[[-4.22 -2.29  1.97  0.01  1.50  0.40  1.99  0.11  3.09  1.34 -0.78 -0.89
   1.20  1.99]
 [ 2.04  3.84  2.92  1.66 -2.65  0.30 -4.39  2.22 -1.68  0.28  1.49 -1.92
   1.74 -4.39]
 [-1.77 -2.24  0.19 -0.38  1.24  2.08  2.13  1.51 -0.17 -1.34 -0.97  0.61
   2.59  2.13]
 [-1.65 -0.96 -0.35 -0.29 -2.49  1.41  1.72 -1.74  2.66  0.94 -1.62  2.02
   2.63  1.72]
 [-2.12  1.99  3.86  0.02 -0.95 -1.38  0.08 -3.21  4.28  5.18  0.36 -0.41
   2.77  0.08]
 [ 1.20  0.51  1.13  1.59  1.84  2.05  0.41  2.13  0.37 -1.06 -0.76  1.85
  -0.61  0.41]
 [-0.19  1.15  2.32  0.03  0.50 -1.16 -2.14 -2.05  2.93  5.44 -0.19 -1.65
  -0.28 -2.14]
 [-0.42 -3.22  3.59 -0.83  1.30  0.78 -2.78 -0.88  3.96  2.90 -0.91 -0.98
  -1.62 -2.78]] | 1.99

[[ 3.37 -2.16 -3.05 -0.07 -2.92 -0.47 -0.36  1.48  4.90  5.04 -1.29 -0.11
  -0.36 -3.23  2.09]
 [-2.78 -6.67  0.17 -1.21  0.08 -1.38 -0.96 -0.90 -1.01 -0.98 -3.87  4.74
   2.05  0.06 -1.74]
 [-0.13  4.82  1.53 -1.51  1.18 -1.23 -1.10  1.34 -2.20 -2.38  3.68 -1.61
  -0.37  1.43  0.31]
 [ 2.62  1.33  1.98  0.67  1.94  0.81  1.39 -0.36  1.24  0.84  0.89 -1.77
  -0.72  1.83  2.00]
 [ 0.52  2.28 -0.53  3.20 -0.04  3.38  2.60 -0.13  0.58  0.37  1.49 -3.59
  -1.49 -0.13  0.16]
 [-0.97 -4.60 -1.93  0.69 -0.72  0.03  0.36  1.52  5.16  5.04 -3.62  1.96
   0.81 -1.90 -0.66]
 [-1.73 -0.74  1.34  0.64  1.02  0.27  0.96  0.72  4.77  4.57 -0.71 -0.29
  -0.07  1.28 -1.00]
 [ 0.60  4.97 -0.60 -5.51  0.01 -4.30 -3.83  2.17 -0.85 -0.97  3.86 -0.38
   0.46  0.27  0.77]
 [-0.79 -1.15  3.30  0.76  2.90  0.50  0.38 -0.78 -6.93 -5.83 -0.20  0.17
   0.06  2.85 -0.17]
 [-3.42  4.64 -0.48  3.53 -1.01  3.90  2.36 -1.43 -0.93 -0.93  3.10  0.34
   0.35 -0.78 -1.96]] | 2.09

[[ 0.78  1.31  0.07  1.95 -2.16 -2.01 -1.49  0.18 -4.14  2.01  1.10  0.21
   1.01  0.27 -1.37 -0.20]
 [ 0.71 -2.86 -0.35  1.46  2.78  0.19  0.97  0.66 -0.17 -0.32  0.29  0.79
   1.79 -2.45 -2.26  0.19]
 [ 1.24 -0.21  3.21 -0.70 -1.07  0.67 -1.10 -0.81  2.11  0.53  0.82  1.10
  -1.10  0.11 -2.26 -0.34]
 [-0.31  2.93 -3.15 -0.90  2.02 -0.18 -0.23 -1.10 -1.46  1.16 -4.63 -3.33
  -1.63 -2.63 -1.64 -0.72]
 [ 3.00  2.54 -0.48 -0.65 -2.81  0.69 -3.96  3.79  0.90  3.62  0.37  0.60
   0.75  1.71 -2.94 -2.63]
 [ 1.11  1.58  3.35  0.04 -2.52 -0.30  3.09  0.89 -2.11 -0.08  2.07  1.08
  -0.33 -2.51  3.05  4.06]
 [-3.26 -5.33 -3.09 -0.98 -0.44 -0.70  0.74 -3.78 -0.07 -3.51 -3.64 -1.34
  -2.67 -3.29 -0.59  0.71]
 [ 0.80  3.00  0.11 -0.19 -0.78  0.67  4.30 -0.15  1.67  1.40 -1.07  1.80
   2.04  3.23  3.11  0.91]
 [-2.68 -2.62  0.91 -2.14 -0.98 -0.19 -2.24 -1.27  0.36 -0.81  1.00  2.46
   1.06  4.36 -2.45 -0.91]
 [-0.79 -1.18 -0.37  2.19 -1.23  1.46 -0.53 -3.02  1.17 -2.28 -0.16 -3.35
   0.74  3.07 -1.97 -0.16]] | -0.20

[[-2.20 -2.42  1.83  0.69 -0.70 -3.43  0.28  1.64  0.68 -2.56 -3.63 -3.52
   0.06  0.62 -5.68]
 [-3.35 -2.76  1.47  0.80 -0.72 -3.71  0.04  1.95  2.74 -2.25 -3.11 -2.20
  -0.19  1.00 -5.91]
 [-3.50 -3.15  0.92  0.88 -0.99 -3.52  0.68  1.07 -0.08 -2.17 -2.78 -4.01
  -1.03  1.24 -6.92]
 [-2.82 -3.01  2.09  0.80 -1.10 -2.43  1.35  0.91  2.09 -2.25 -3.02 -3.01
   0.26  1.89 -5.75]
 [-3.13 -2.64  2.65  0.99 -0.87 -2.63  0.09  2.18  1.54 -2.36 -3.28 -2.71
  -0.77  1.25 -5.87]
 [-2.41 -3.06  2.71  1.07 -1.18 -2.32  0.43  2.00  4.48 -3.27 -4.28 -1.36
   0.64  1.40 -5.28]] | -5.68

[[ 0.28 -1.31 -1.84 -0.24  0.07 -2.45  0.08 -2.85  0.04  2.46 -2.66  0.66
  -2.38]
 [-1.62  1.93  1.34  2.44 -3.50 -1.05  2.78  0.08  0.58 -3.86  4.17  3.79
  -2.85]
 [ 1.53 -1.99  0.83 -1.08  1.30  3.19 -0.31 -2.92  0.10  0.58  2.02 -2.25
   6.30]
 [ 2.67  2.10  3.39 -1.05  2.68 -2.19 -1.28  2.49 -0.52  1.83  1.10 -0.45
  -0.58]
 [-0.40  1.37 -0.15 -0.83  0.29  4.71  0.23  1.88  2.24 -0.23  0.50  0.41
   0.08]
 [-1.65 -0.50 -2.38 -1.36 -1.53 -1.58  0.73 -0.96 -1.83 -2.27 -5.70  1.43
  -2.75]
 [-0.31 -0.21  1.99 -1.21  0.87 -1.31  3.06  1.57  2.37 -0.89  3.82 -3.72
  -0.08]
 [-0.96  0.13  4.83  0.10 -1.37 -4.92 -0.21 -2.95 -0.42 -0.34  0.59 -4.00
   0.02]] | -2.38

[[ 3.53  0.42 -1.11  1.62 -1.45 -4.48  5.98 -0.20  2.17  1.87 -3.99  4.88]
 [-0.72 -3.09  4.69 -4.70 -0.50  0.72  1.02  0.48  1.77 -0.26 -0.22 -0.13]
 [ 0.20 -2.47  0.52  0.96 -0.10  2.66  4.13  0.00  1.24 -2.66 -0.03 -3.79]
 [-4.75  0.92  6.23  0.68  0.11 -3.60  6.36 -2.38  2.00 -4.41 -2.45 -2.11]
 [-3.93  3.70  4.57  2.09 -3.14  1.37 -0.04 -1.63 -0.76 -0.46  4.26  4.23]] | 4.88

[[-3.32  5.03 -1.94  2.83 -0.31  0.14 -2.40  0.08  1.49]
 [-1.12 -0.90  3.44 -3.70  1.75  2.62 -2.43 -1.66  2.28]
 [ 2.39 -2.33  1.95  3.09  0.26  0.65 -2.61  1.52  0.53]
 [ 3.74  0.01 -5.58 -3.43  3.04 -0.35 -2.60 -0.75  0.73]
 [-0.51 -0.23  0.88 -0.78 -0.92  5.10  1.96  5.36 -1.99]] | 1.49
